These are the activations of a small neural network, seen along a few directions. Each row is one input.
In each table, some parts of the input vary, and every possible input appears once, in random order.
A made-up example of a description, with smaller parts first: one of 3 separate values, together with either a single point or one of 11 places along a line or (one of 6 places along a line, together with one of 8 places around a ring).
Shared parts are said once, and a part with two or three values counts as separate values.

Other details of the inputs vary at random and push rows far along two fixed directions, the same in every table; ignore that.

Table:
x1: [ 17  -8  -6  -4   3  -6  -5 -27 -19   5   7  22  29   4]
x2: [-27  27   4   3   8  16  26  39  30 -25  17 -45 -57  15]
x3: [ 12  -9   2   1   3  -1  -1 -18 -30   3  -2  13  31  -4]
x4: [  7 -43  54  -9 -33  12  -4  32 -27  52 -76  47  -3 -56]
x5: [ 20 -19 -12  -5  11  10  -7 -37   1  -1  -3  23  45 -19]
x6: [  5 -26  37   5 -33   1  -9  47 -36  58 -74  32 -18 -44]
x7: [ 19  -5 -14   1   1 -17 -17 -56 -28  -3  22  23  46  10]
x8: [ -3  24 -11   2  33  15  18 -27   5 -47  54 -46  -2  33]
x9: [ -1  33 -28   9  27  -3   6 -18   0 -27  52 -31   2  43]
x10: [-21 -15  35 -15 -18  22   8  51  24  14 -31   7 -40 -30]
x11: [ 21 -10  13  -7   7  16   6 -33 -29  -4   5  19  27  -7]
x12: [ 20 -13   4  -2  -3 -10 -10 -28 -31  18  -5  24  39  -4]
x13: [ 20 -12   2  -8  15  23   5 -39   4  -8  -4  22  39 -23]
x14: [-24  -5 -10 -12 -25 -12  -3  43  70   5 -35   0 -34 -20]
x15: [ 17 -13 -17 -12   7   2  -9 -37   9   4  -4  23  43 -10]
x16: [ -5  23 -30  -4  26   1   4 -28  17 -43  57 -25   9  42]
x17: [-17   8   8   2 -14   2   9  50  10   8 -18 -12 -39 -11]
x18: [-22  -4   6   3 -29 -15  -7  45  32  19 -24  -1 -38  -6]
x19: [-31  22 -10   1   3   8  13  48  44 -25  13 -48 -48  20]
x20: [ 23  -6 -11  -1  12   5  -2 -48 -35 -12  19  15  45   9]
x21: [-26  31   8   5  13  12  17  50  34 -28  16 -57 -68  17]
x22: [  4 -35  21  -2 -40 -22 -16  19 -11  45 -51  47  -4 -39]
x23: [ 12  -7  -3   4   7  -7  -4 -26 -29  11   0  12  30   5]
x24: [ 17  -3  -8  14   4 -19 -13 -53 -35   4  11  14  41  12]
x25: [-31  13 -12  -8  -2  10  10  48  55 -30  20 -39 -53  12]
x26: [ -4  39 -31  19  22 -14   4 -34   4 -34  60 -37   4  51]
x27: [-15   5  12   5  -9  -8  -5  56  10  26 -26 -11 -46  -5]
x28: [ 13   6  -2  15   2 -21 -15 -22 -40  16  -4  12  20   7]
Description of these inputs: one of 4 places along a line, together with either a single point or one of 6 places along a line.
Changing only the place on the line of 4 turns x5 into x13. The same change can be made to x25. Which row results? -> x10
Which other rows agree with x1 in the place on the line of 4? List them by row number. -> x9, x12, x15, x16, x23, x27
Change only the place on the line of 6 in x7. List by row number the other rows that result. -> x18, x22, x24, x26, x28

Table:
x29: [ 17 -11  -5  -2   1  -6 -10 -43 -21   0   7  24  41   0]
x30: [ 10  -2  -5   7   2  -7  -6  -5 -23  13  -4   7  15   3]
x31: [ 17   2   3   5  16   4   3 -35 -41  -4  12   1  31   7]
x32: [ 18  -3   5   4   6  -3  -5 -38 -46   3  16  16  30   9]
x33: [-30  17 -15  -2  -4  -4   7  34  62 -24  16 -34 -42  15]
x34: [ 18  -8  -6  -6  14   9   1 -42 -16 -11  11  11  39  -2]
x35: [-28  20 -13  -5  -1   4  11  47  67 -22   5 -34 -48   4]
x36: [ -5   3  10   1  -1   4   7  10  -9  -2   4  -7 -12   7]
x37: [ 15   3  -5  11   6 -11  -6 -37 -39   1  14   5  28  14]
x38: [ -9  10 -13  -3   9  11   8   5  33 -20  12 -19  -9   2]
x39: [  0 -37  38   0 -44 -10 -15  40 -29  60 -71  45 -16 -45]
x40: [ -6  19 -19   0  13  -2   5 -10  30 -23  27 -18  -2  17]
x41: [ 22   7   0   7  15  -2  -5 -35 -40   0   9   4  31   7]
x42: [-12   7 -10  -7   4   5   4   7  32 -22  24 -14 -16  13]
x43: [ -1 -30  37   2 -35  -7 -11  46 -20  60 -70  36 -25 -43]
x44: [-20  11 -22  -7   4  -1   3  27  50 -15   9 -25 -23  12]
x45: [-12 -10  26   2 -17   6   2  50   2  28 -44   3 -34 -26]
x46: [  4   1  -7  -7  10  10   6 -19   7 -21  23  -4  11   9]
What do these inputs look like to the network? -> one of 2 separate values, together with either a single point or one of 8 places around a ring
Which other rows agree with x46 in the choice among 2 separate values? List them by row number. -> x29, x33, x34, x35, x38, x40, x42, x44
Change only the choice among 2 separate values in x34. List by row number the other rows that result. -> x31

Table:
x47: [-16 -22  13  -4 -41  -7  -9  74  49  38 -84  15 -44 -54]
x48: [ 24 -23  -7   0  -2  -5 -12 -68 -23   3  -1  36  61 -14]
x49: [ 21  -8  11  10  21  13  10 -39 -62   1   4   5  44   6]
x50: [ 15  12   8  14  -3 -19  -3 -34 -37  -7  25   6  10  21]
x51: [  6   2 -27   1   3 -17 -10 -19 -11   8  15   8  29  17]
x52: [ 31  -1  -3  -9  24  18   3 -35 -11  -3   4   9  35 -16]
x53: [-30  13 -25  -6  -4 -18   1  36  51 -25  32 -31 -45  38]
x54: [ -9 -53  51 -20 -42  23  -1  66  18  55 -77  50 -36 -79]
x55: [-24  17   2 -19  11  26  18  31  62 -42  31 -29 -39  11]
x56: [ 10  11   5  19  -2 -15  -5 -23 -32   0  23   1   3  16]
x57: [-30  22   9  -6   5  19  18  39  18 -36  27 -49 -47  23]
x58: [-14   3 -10  -6  -3  -4   0 -14  45 -27  17 -11  -5  12]
x59: [ 50 -21  17   6  22  10  -6 -63 -97  26 -18  28  76 -15]
x60: [-20  12 -33  -1   0 -14  -2  15  35 -19  38 -21 -18  34]
x61: [-24  48 -11  16  14 -14   3  37  28 -13  16 -51 -54  24]
x62: [-12  36  -7  17  11 -12   4   4   4  -8  24 -33 -27  30]
x63: [  8  -3 -17  -1   4  -8  -2 -44   0  -6   0  12  43  -6]
x64: [  4  11 -31   3   9 -15 -15   2   5   3   9  -6  16  19]
x65: [ -8 -53  55  -6 -47  19  -2  64 -39  62 -92  47 -32 -64]
x66: [ 17  -4  -1  -9  20  20  13 -30  -4  -9   7  14  29  -4]
What do these inputs look like to the network? -> one of 4 places along a line, together with one of 5 places around a ring

Table:
x67: [-11 -12  24  10 -30 -19  -4  44  -6  53 -54  19 -29 -25]
x68: [  9  17  -6   4  22  12  10 -37 -30 -38  41 -26  24  29]
x69: [ 31   4 -18  -2  42  20   8 -73 -38 -30  33   0  67   9]
x70: [-32  24 -10  11  -2 -13  12  23  35 -22  35 -42 -47  38]
x71: [-33  39 -17  13  12  -9  12  43  46 -14  27 -53 -52  34]
x72: [ -4   3  21   3   3   2   8  22 -14  12  10   0 -29  13]
x73: [  3  -1  25   8 -19  -8  -2  24 -16  28 -45  11 -17 -28]
x74: [-29   4 -17 -16  -1   9  14  21  66 -35  22 -23 -23  12]
x75: [ 19 -19  -4  -8   0  -6  -9 -61 -10  -3   9  32  55  -4]
x76: [  1  16   4  -7  20  27  13  -2  12 -26  36 -10 -16   7]
x77: [  8 -31   5  -5 -21  -8 -19  23 -26  40 -46  31  13 -26]
x78: [-31  23 -13   8   4  -3  20  24  28 -32  44 -48 -43  42]
x79: [-21  34  -4  10  16  10  15  42  26 -25  12 -52 -47  20]
x80: [ 17 -13  -7   5 -12 -18 -27  -6 -25  34 -23  31  25 -13]
x81: [-19  -3  -3 -13  -1  10   7  46  57   6 -21 -10 -27 -11]
x82: [ -5  -6 -11   0 -23 -21 -19   9   9   4  -2  11  -9   4]
x83: [ 41 -25 -15  -1   9  -7 -20 -72 -78   5  13  40  86   6]
x84: [-19  30 -17   3   8   5  16  27  62 -32  16 -42 -43   7]
x85: [ 14   5  17  11  -2  -1  -4  -1 -31  20 -26   6   7 -18]
x86: [-13  -5   3   2  -2   1  10  13 -12   1   7 -16 -12  14]
x87: [ 12 -25  10  -9  -2  20   4 -14 -21   6 -19  22  25 -27]
x88: [-10  -2   5  -2 -11   7   2   4  25 -11   3  -3 -16 -12]
x89: [ -4  22 -19   2  27  19  14   4  29 -29  23 -36 -14  10]
x90: [  9   7 -13  -1  17  16   8 -46  -5 -42  41  -7  27  13]
x91: [ 29 -18  24   2   5  11  -2 -28 -69  21 -29  24  44 -20]
x92: [ 13   5  -2  16   6 -23  -8 -54 -42  11  14  14  34  19]
x93: [-27  27 -29   5  -9 -26  -9  28  54 -21  21 -31 -42  28]
x94: [ 18 -20   2 -10  -8  -8  -9 -27   0  24 -28  40  39 -26]
x95: [  0 -31  16 -11 -27 -12 -12   1  21  33 -47  41   9 -37]
x96: [  8  22 -34  -4  30   0   4 -39  33 -30  40 -19  28  24]
x97: [-21  26 -33   4   6  -7  -3  42  40 -15  18 -38 -38  28]
x98: [ 26  14  -5   8  26   4   5 -77 -58 -38  48  -8  55  28]
x99: [-14 -42  21 -23 -27  14   2  41  22  29 -53  28 -10 -43]
x100: [ 11 -18  14  -1  -9  11  -2  11   1  26 -40  21   1 -39]
x101: [-10  36 -43   8   8 -22  -5   3  36 -29  39 -30 -15  37]
x102: [ 12 -25  24  -9 -23  -4 -17  29 -24  39 -31  45 -10 -24]
x103: [-10 -34  14  -6 -44 -12 -16  48   3  34 -49  32 -21 -30]
x104: [ 23  22 -23  16  41  -4   3 -66 -49 -15  49 -13  54  43]
x105: [  3  -8  15 -19   4  18   4   6  15   4   5  18  -5 -10]
x106: [-21 -15   3 -18  -4  15  10  44  46   4 -25  -6 -22 -17]
x107: [ 23  10 -17  10  37  -2   4 -71 -60 -16  47 -11  61  39]
x108: [ -2  -7  30   5 -24 -12  -9  15 -16  27 -43  15 -17 -28]
x109: [ 23 -15  44  -2  -4  15  -3   3 -55  25 -21  30   2 -22]
x110: [-11 -20  42   0 -38  -2  -6  37  -9  29 -51  17 -33 -35]
x111: [ -8   6   0   1  -4   0   1  -4  29 -11   2  -6 -17  -9]
What do these inputs look like to the network? -> one of 5 places around a ring, together with either a single point or one of 8 places around a ring
Changing only the place on the ring of 5 turns x87 into x83. The same change can be made to x100. Which row results? -> x80
Which other rows agree with x92 in the place on the ring of 5? List them by row number. -> x67, x70, x71, x72, x78, x86, x104, x107
Change only the place on the ring of 8 in x99. List by row number the other rows that result. -> x74, x75, x81, x94, x95, x96, x106
Which other rows agree with x79 in the place on the ring of 5? List them by row number. -> x68, x73, x85, x91, x98, x108, x109, x110
